These are the activations of a small network on made-up records, seen along a few directions, one row for each record.
Here are examples, each followed by its value of one field, KADI.
The largest differences between rows may come from other fields.
(in the rows, 500 means zero)
Random noise pushes rows far along 7 fixed directions. That doesn't count. These rows show it; they differ only by the noise:
[367 451 518 610 572 421 687 515 586 458 481 558 529 564 522 433 548 450
 370 399 464 564 393 403]
[537 629 528 408 531 494 562 510 582 430 426 607 389 557 477 442 522 380
 492 539 662 418 507 520]
[512 425 543 524 458 570 369 534 439 547 489 439 454 472 397 550 504 497
 506 598 466 480 514 592]
[511 381 256 522 555 479 449 473 438 273 566 499 678 502 845 617 525 722
 687 405 350 609 448 381]
[572 427 476 681 374 509 198 435 433 493 571 582 320 382 430 533 505 394
 547 580 421 384 588 516]
[433 574 431 638 594 383 694 516 538 393 526 640 432 624 682 410 575 383
 405 377 521 501 460 302]
[470 491 423 684 423 461 609 635 390 479 541 639 615 406 321 413 446 631
 481 645 266 436 540 530]
[519 511 660 408 473 628 495 671 373 692 455 363 391 597 272 501 516 414
 441 677 574 460 535 687]
[607 465 600 329 430 667 226 512 462 562 418 381 400 445 318 609 480 488
 595 700 602 428 553 738]

[519 383 468 294 465 539 555 493 612 378 426 600 688 477 479 479 439 661
 658 559 457 546 454 618]
zaka
[621 662 591 216 660 604 342 443 597 419 367 372 272 636 725 637 587 354
 479 490 851 438 524 474]
fud
[437 341 603 559 587 609 343 499 495 545 471 346 383 610 557 547 533 471
 404 582 476 601 473 519]
zaka
[595 653 561 212 380 396 719 572 598 451 460 774 459 565 285 247 414 382
 680 584 683 430 500 779]
gel
[578 525 390 458 418 445 537 447 509 431 560 608 552 503 538 481 489 483
 639 381 492 455 494 464]
dape
[458 398 620 387 514 619 373 495 571 542 325 311 662 360 238 619 432 703
 490 680 491 574 415 746]
gel
[515 496 480 391 498 546 552 557 456 415 530 593 467 568 587 458 471 498
 578 580 438 475 524 537]
fofi
[435 147 579 465 523 718 257 430 468 646 520 159 562 445 512 778 582 533
 441 451 381 568 455 482]
melu
[424 775 592 310 700 433 777 523 626 550 257 397 605 601 489 434 481 531
 406 438 871 608 422 567]
bur
[656 729 390 445 438 558 450 638 349 496 494 567 552 388 337 516 431 610
 588 764 503 301 669 610]
lomu
[457 462 590 327 349 352 828 560 532 639 610 661 441 721 378 224 519 215
 594 301 624 630 366 628]
dape
[491 629 575 407 634 661 520 462 642 432 290 430 514 407 422 604 471 564
 344 671 610 370 518 491]
fofi
[555 629 404 555 558 599 324 434 563 358 341 499 520 306 516 613 456 674
 464 631 512 396 598 479]
pegoz
[600 524 434 523 394 510 435 491 526 450 489 614 600 333 346 504 419 621
 581 584 373 424 578 539]
pegoz
[430 662 580 551 553 568 616 585 533 490 339 491 635 333 251 486 433 711
 285 713 454 407 522 562]
rada
[494 613 671 288 595 604 533 497 633 561 345 400 422 540 403 560 553 394
 394 460 756 434 497 545]
rada
[714 676 420 613 364 437 256 402 507 432 586 737 151 389 491 476 514 280
 581 559 568 196 705 389]
fud
[438 532 529 540 456 431 762 629 469 552 586 631 560 527 349 328 520 436
 402 473 414 418 476 462]
lomu
[518 394 557 477 416 557 411 570 312 694 643 350 439 579 425 568 539 385
 525 450 485 488 586 533]
melu
[477 734 434 679 769 450 404 329 651 277 312 493 499 452 850 514 466 629
 365 583 621 549 528 385]
bur

Which value of KADI does each new row have?
[533 501 568 391 443 431 635 552 554 505 573 709 250 696 468 314 575 128
 527 427 587 433 503 433]
zaka
[543 432 545 243 470 554 601 682 375 566 534 410 563 714 508 446 472 536
 653 562 563 614 485 619]
zaka
[535 625 352 774 427 406 469 523 284 559 606 562 450 506 592 444 479 506
 506 511 426 483 587 433]
dape
[555 742 339 712 440 295 443 420 485 432 522 683 468 376 513 370 413 502
 527 529 522 423 611 511]
bur
[458 628 274 775 657 471 602 565 313 439 497 400 656 554 889 584 511 728
 442 446 393 566 537 269]
dape
[466 820 471 690 648 474 541 568 346 594 440 376 411 554 647 559 559 498
 296 538 688 426 598 327]
lomu
[372 436 690 417 544 609 575 493 679 533 263 368 645 405 174 539 425 703
 341 675 490 520 418 673]
zaka
[578 447 503 276 450 482 446 351 726 399 481 592 416 465 527 561 560 371
 618 332 628 417 452 460]
fud
[654 520 557  69 468 633 304 456 524 443 441 400 462 582 541 553 472 486
 741 545 722 542 460 741]
dape
[530 492 712 222 547 631 539 504 609 538 374 437 312 648 413 488 550 292
 437 588 736 463 475 603]
zaka
